These are the activations of a small neural network, seen along a few directions. Each row is one input.
In each table, some parts of the input vary, and every possible input appears once, in random order.
Descriptions start from the smaller parts, as in this example, which fits no table here: one of 5 places around a ring, together with either a single point or (one of 2 separate values, together with one of 4 places along a line) or one of 11 places along a line.
Shared parts are said once, and a part with two or three values counts as separate values.
In the rows, zero is written as 100.

Table:
row 1: 93; 76; 100; 91; 145; 110; 109; 120; 92; 74; 92; 96; 52
row 2: 77; 88; 153; 138; 108; 100; 95; 108; 67; 145; 67; 72; 182
row 3: 95; 76; 85; 90; 144; 116; 98; 120; 95; 76; 91; 95; 52
row 4: 73; 125; 111; 121; 63; 56; 109; 79; 102; 98; 136; 110; 170
row 5: 126; 122; 96; 78; 75; 107; 113; 86; 130; 96; 112; 98; 51
row 6: 121; 125; 133; 144; 49; 107; 87; 80; 84; 167; 81; 98; 174
row 7: 94; 76; 95; 92; 145; 112; 103; 123; 95; 73; 93; 98; 52
row 8: 100; 74; 78; 88; 143; 117; 96; 120; 94; 72; 89; 95; 53
row 9: 130; 121; 102; 78; 74; 108; 114; 87; 130; 95; 112; 98; 54
row 10: 136; 121; 78; 75; 79; 112; 102; 84; 127; 93; 109; 99; 53
row 11: 130; 122; 84; 77; 77; 111; 103; 85; 128; 94; 110; 99; 52
row 12: 47; 78; 117; 125; 119; 54; 96; 103; 75; 97; 117; 104; 173
row 13: 101; 75; 66; 84; 144; 120; 91; 118; 96; 78; 86; 107; 52
row 14: 61; 79; 148; 138; 118; 76; 103; 100; 76; 121; 100; 79; 175
row 15: 95; 74; 107; 91; 145; 110; 110; 121; 93; 74; 91; 97; 53
row 16: 82; 87; 138; 151; 100; 105; 79; 107; 63; 158; 56; 87; 181
row 17: 134; 121; 72; 74; 80; 114; 100; 84; 128; 92; 107; 104; 54
row 18: 66; 122; 64; 94; 45; 64; 90; 88; 93; 88; 122; 147; 177
row 19: 101; 76; 72; 85; 145; 118; 93; 119; 94; 74; 87; 102; 54
row 20: 95; 75; 93; 91; 144; 116; 100; 123; 94; 75; 91; 98; 52
row 21: 111; 130; 149; 130; 58; 99; 102; 86; 91; 155; 95; 83; 176
row 22: 130; 123; 93; 78; 77; 110; 108; 87; 131; 96; 112; 98; 53
row 23: 95; 122; 142; 133; 65; 73; 115; 82; 100; 130; 123; 85; 171
row 24: 42; 73; 66; 102; 103; 60; 80; 119; 63; 87; 103; 144; 180
row 25: 134; 119; 66; 73; 78; 115; 99; 82; 130; 96; 105; 109; 53
row 26: 129; 120; 90; 78; 76; 110; 105; 88; 129; 95; 111; 99; 51
What is each input in this table made of?
Answer: one of 2 separate values, together with either one of 5 places along a line or one of 8 places along a line
The inputs of row 19 and row 17 match in every part but the choice among 2 separate values. If row 3 is changed in the same way as row 19 into row 17, which row does it become?
Answer: row 11
Which other rows does row 18 become when the place on the line of 5 takes its other values? List them by row number.
Answer: row 4, row 6, row 21, row 23
Which other rows does row 14 become when the choice among 2 separate values takes its other values? List them by row number.
Answer: row 23

Table:
row 27: 84; 85; 66; 58; 130; 104; 111; 125; 105; 37; 105; 114; 30
row 28: 132; 138; 39; 66; 54; 98; 93; 68; 141; 90; 132; 118; 81
row 29: 79; 48; 87; 121; 188; 94; 87; 120; 82; 76; 102; 86; 73
row 30: 88; 115; 120; 135; 68; 87; 98; 107; 69; 123; 98; 123; 171
row 31: 82; 107; 121; 131; 76; 87; 99; 100; 78; 122; 95; 112; 174
row 32: 77; 104; 129; 124; 85; 83; 96; 98; 81; 123; 95; 98; 167
row 33: 142; 108; 105; 62; 100; 140; 114; 113; 118; 88; 83; 98; 9
row 34: 86; 110; 120; 134; 72; 89; 98; 104; 72; 124; 100; 118; 175
row 35: 98; 48; 59; 89; 179; 137; 76; 134; 77; 86; 56; 104; 44
row 36: 73; 83; 124; 119; 104; 75; 95; 100; 84; 124; 96; 82; 169
row 37: 72; 95; 126; 119; 95; 79; 97; 96; 85; 126; 97; 89; 171
row 38: 75; 97; 127; 121; 92; 81; 97; 98; 83; 126; 96; 92; 168
row 39: 118; 81; 87; 73; 145; 146; 102; 130; 98; 77; 63; 92; 18
row 40: 128; 121; 113; 106; 83; 95; 116; 70; 134; 106; 125; 84; 65
row 41: 80; 107; 127; 125; 79; 85; 96; 98; 81; 125; 95; 102; 170
row 42: 147; 122; 93; 80; 65; 134; 98; 91; 126; 116; 84; 103; 33
row 43: 72; 89; 126; 118; 101; 80; 94; 97; 86; 123; 98; 85; 171
row 44: 79; 107; 129; 128; 77; 88; 96; 100; 79; 122; 91; 108; 170
row 45: 139; 128; 82; 110; 79; 95; 99; 50; 133; 113; 129; 78; 95
row 46: 122; 130; 75; 64; 57; 95; 111; 85; 139; 81; 125; 124; 47
row 47: 119; 106; 123; 87; 113; 105; 128; 96; 124; 79; 124; 78; 38
row 48: 93; 80; 111; 102; 156; 107; 115; 116; 104; 69; 111; 76; 48
row 49: 75; 100; 129; 122; 88; 83; 98; 97; 83; 125; 93; 95; 168
row 50: 116; 115; 88; 47; 88; 102; 124; 106; 129; 55; 121; 116; 22
row 51: 64; 47; 37; 76; 161; 96; 83; 127; 82; 42; 96; 133; 58
row 52: 159; 130; 57; 84; 63; 133; 78; 74; 129; 124; 90; 94; 65
What is each input in this table made of?
Answer: either one of 11 places along a line or (one of 3 separate values, together with one of 5 places along a line)
Which of the alternatives is row 29?
Answer: one of 3 separate values, together with one of 5 places along a line
Which other rows does row 48 become when the choice among 3 separate values takes its other values? List them by row number.
Answer: row 27, row 39

Table:
row 53: 124; 88; 99; 82; 134; 131; 106; 112; 111; 86; 86; 84; 20
row 54: 85; 97; 113; 116; 102; 85; 103; 96; 95; 103; 108; 99; 125
row 55: 106; 84; 51; 68; 131; 111; 96; 109; 112; 59; 104; 113; 30
row 56: 130; 122; 81; 67; 79; 111; 111; 91; 131; 80; 114; 108; 36
row 57: 99; 101; 106; 106; 87; 97; 94; 93; 97; 119; 92; 99; 126
row 58: 86; 96; 111; 110; 99; 94; 101; 110; 82; 103; 95; 110; 130
row 59: 102; 107; 105; 109; 93; 98; 98; 92; 100; 115; 101; 92; 128
row 60: 84; 99; 111; 107; 100; 88; 103; 101; 92; 99; 105; 95; 129
row 61: 81; 94; 112; 105; 97; 88; 99; 106; 91; 106; 99; 104; 127
row 62: 104; 105; 107; 117; 91; 93; 96; 89; 100; 117; 106; 94; 122
row 63: 99; 106; 105; 112; 87; 104; 94; 101; 90; 115; 90; 104; 126
What is each input in this table made of?
Answer: either one of 3 separate values or (one of 2 separate values, together with one of 4 places along a line)

Table:
row 64: 103; 70; 109; 94; 140; 119; 106; 122; 94; 88; 78; 86; 45
row 65: 98; 75; 105; 108; 152; 121; 109; 116; 103; 81; 102; 70; 47
row 66: 116; 113; 41; 77; 83; 116; 75; 80; 121; 95; 105; 135; 64
row 67: 117; 121; 149; 111; 64; 97; 119; 81; 116; 135; 102; 89; 128
row 68: 55; 84; 108; 131; 118; 69; 94; 98; 80; 81; 115; 94; 162
row 69: 108; 125; 61; 59; 77; 106; 100; 98; 124; 80; 112; 121; 66
row 70: 115; 122; 144; 115; 84; 85; 121; 56; 126; 132; 121; 65; 129
row 71: 54; 89; 96; 111; 112; 82; 92; 118; 71; 108; 89; 112; 160
row 72: 112; 126; 133; 114; 55; 103; 96; 84; 109; 132; 90; 83; 125
row 73: 101; 82; 126; 100; 146; 116; 117; 128; 92; 81; 96; 91; 44
row 74: 103; 83; 96; 83; 143; 128; 100; 122; 92; 94; 69; 88; 51
row 75: 49; 81; 107; 115; 107; 76; 88; 111; 71; 92; 88; 107; 158
row 76: 139; 120; 104; 115; 50; 113; 85; 83; 92; 145; 91; 94; 134
row 77: 118; 135; 155; 125; 71; 96; 124; 83; 104; 128; 104; 92; 123
row 78: 99; 74; 103; 91; 140; 125; 100; 117; 97; 82; 69; 84; 48
row 79: 130; 131; 116; 110; 55; 118; 94; 91; 97; 139; 91; 89; 139
row 80: 112; 127; 135; 134; 71; 102; 118; 62; 117; 128; 115; 74; 127
row 81: 69; 86; 87; 112; 112; 96; 94; 120; 68; 102; 86; 116; 171
row 82: 114; 115; 73; 71; 98; 68; 116; 77; 132; 72; 149; 93; 55
row 83: 123; 107; 47; 63; 74; 112; 87; 79; 114; 88; 108; 130; 66
row 84: 55; 90; 130; 120; 111; 73; 104; 115; 60; 86; 112; 116; 151
row 85: 113; 108; 72; 73; 70; 89; 110; 93; 126; 70; 118; 117; 55
row 86: 114; 126; 90; 80; 78; 86; 121; 100; 119; 61; 131; 123; 56
row 87: 100; 70; 111; 98; 160; 105; 104; 115; 108; 87; 116; 61; 43
row 88: 131; 127; 99; 129; 58; 114; 72; 88; 105; 153; 86; 100; 132
row 89: 71; 78; 74; 130; 112; 86; 76; 114; 75; 121; 80; 126; 161
row 90: 52; 77; 127; 111; 109; 73; 99; 113; 74; 95; 110; 114; 155
row 91: 121; 71; 80; 92; 140; 132; 84; 111; 83; 95; 64; 96; 52
row 92: 116; 135; 124; 108; 57; 107; 95; 92; 104; 145; 93; 86; 129
row 93: 105; 117; 71; 66; 73; 99; 103; 94; 128; 68; 111; 115; 61
row 94: 52; 76; 111; 114; 106; 69; 98; 111; 71; 104; 97; 111; 154
row 95: 111; 114; 86; 66; 78; 94; 116; 98; 132; 73; 129; 123; 61
row 96: 117; 77; 76; 103; 149; 133; 73; 111; 92; 102; 60; 101; 51
row 97: 118; 122; 135; 110; 55; 94; 107; 85; 108; 140; 95; 83; 124
row 98: 63; 77; 114; 119; 138; 51; 92; 98; 90; 86; 130; 89; 166
row 99: 118; 80; 87; 87; 142; 135; 95; 121; 88; 88; 65; 90; 58
row 100: 76; 72; 78; 119; 106; 88; 89; 111; 66; 114; 86; 121; 165
row 101: 110; 121; 65; 87; 85; 87; 117; 82; 132; 66; 139; 102; 58
row 102: 122; 120; 53; 62; 77; 114; 97; 95; 119; 77; 106; 123; 73
row 103: 101; 74; 122; 89; 143; 123; 113; 127; 103; 88; 92; 91; 50
The inputs of row 82 and row 95 match in every part but one. If row 98 is changed in the same way as row 82 into row 95, which row does it become?
Answer: row 90
The inputs of row 84 and row 81 match in every part but one. If row 73 is changed in the same way as row 84 into row 81, which row does it become?
Answer: row 99
What is each input in this table made of?
Answer: one of 4 separate values, together with one of 10 places along a line
Which other rows does row 93 become when the choice among 4 separate values takes its other values? List them by row number.
Answer: row 72, row 75, row 78
Which other rows does row 67 become when the place on the line of 10 takes its other values? List them by row number.
Answer: row 70, row 72, row 76, row 77, row 79, row 80, row 88, row 92, row 97
Which other rows does row 101 become when the choice among 4 separate values takes its other values? List them by row number.
Answer: row 65, row 68, row 80

Table:
row 104: 114; 91; 61; 85; 126; 112; 98; 117; 100; 66; 107; 117; 48
row 105: 95; 74; 98; 79; 153; 128; 104; 126; 97; 74; 77; 81; 33
row 106: 108; 114; 63; 69; 83; 106; 95; 90; 128; 76; 104; 107; 58
row 107: 110; 82; 64; 64; 125; 107; 99; 113; 105; 72; 101; 118; 50
row 108: 68; 108; 131; 119; 88; 75; 109; 105; 88; 111; 110; 111; 158
row 109: 113; 105; 68; 69; 83; 100; 97; 86; 126; 87; 108; 117; 54
row 110: 61; 97; 135; 114; 91; 59; 114; 106; 82; 93; 116; 100; 156
row 111: 116; 114; 64; 91; 85; 105; 96; 88; 119; 81; 114; 118; 51
row 112: 140; 138; 108; 81; 70; 114; 112; 79; 138; 104; 112; 80; 66
row 113: 79; 107; 125; 123; 80; 87; 112; 98; 82; 111; 96; 111; 164
row 114: 91; 109; 123; 115; 57; 104; 95; 111; 80; 136; 79; 110; 159
row 115: 73; 90; 111; 130; 115; 80; 90; 94; 91; 122; 111; 92; 163
row 116: 88; 113; 132; 117; 70; 95; 95; 104; 77; 122; 90; 114; 159
row 117: 85; 92; 106; 135; 106; 89; 92; 83; 84; 119; 93; 89; 166
row 118: 144; 136; 104; 99; 71; 113; 117; 76; 128; 109; 122; 88; 60
row 119: 100; 101; 104; 126; 86; 98; 80; 99; 82; 148; 74; 92; 160
row 120: 145; 125; 111; 82; 66; 106; 115; 76; 136; 113; 116; 87; 62
row 121: 66; 79; 115; 125; 118; 66; 95; 97; 85; 106; 118; 80; 160
row 122: 98; 65; 103; 83; 156; 121; 106; 122; 98; 80; 78; 92; 30
row 123: 104; 92; 59; 62; 123; 117; 100; 116; 103; 64; 99; 108; 53
row 124: 95; 98; 112; 129; 96; 95; 79; 88; 77; 133; 87; 96; 162
row 125: 106; 71; 100; 103; 154; 123; 100; 127; 95; 73; 86; 93; 29
What is each input in this table made of?
Answer: either (one of 2 separate values, together with one of 5 places along a line) or (one of 3 separate values, together with one of 4 places along a line)
Which other rows does row 122 become when the place on the line of 4 takes its other values? List them by row number.
Answer: row 107, row 109, row 120
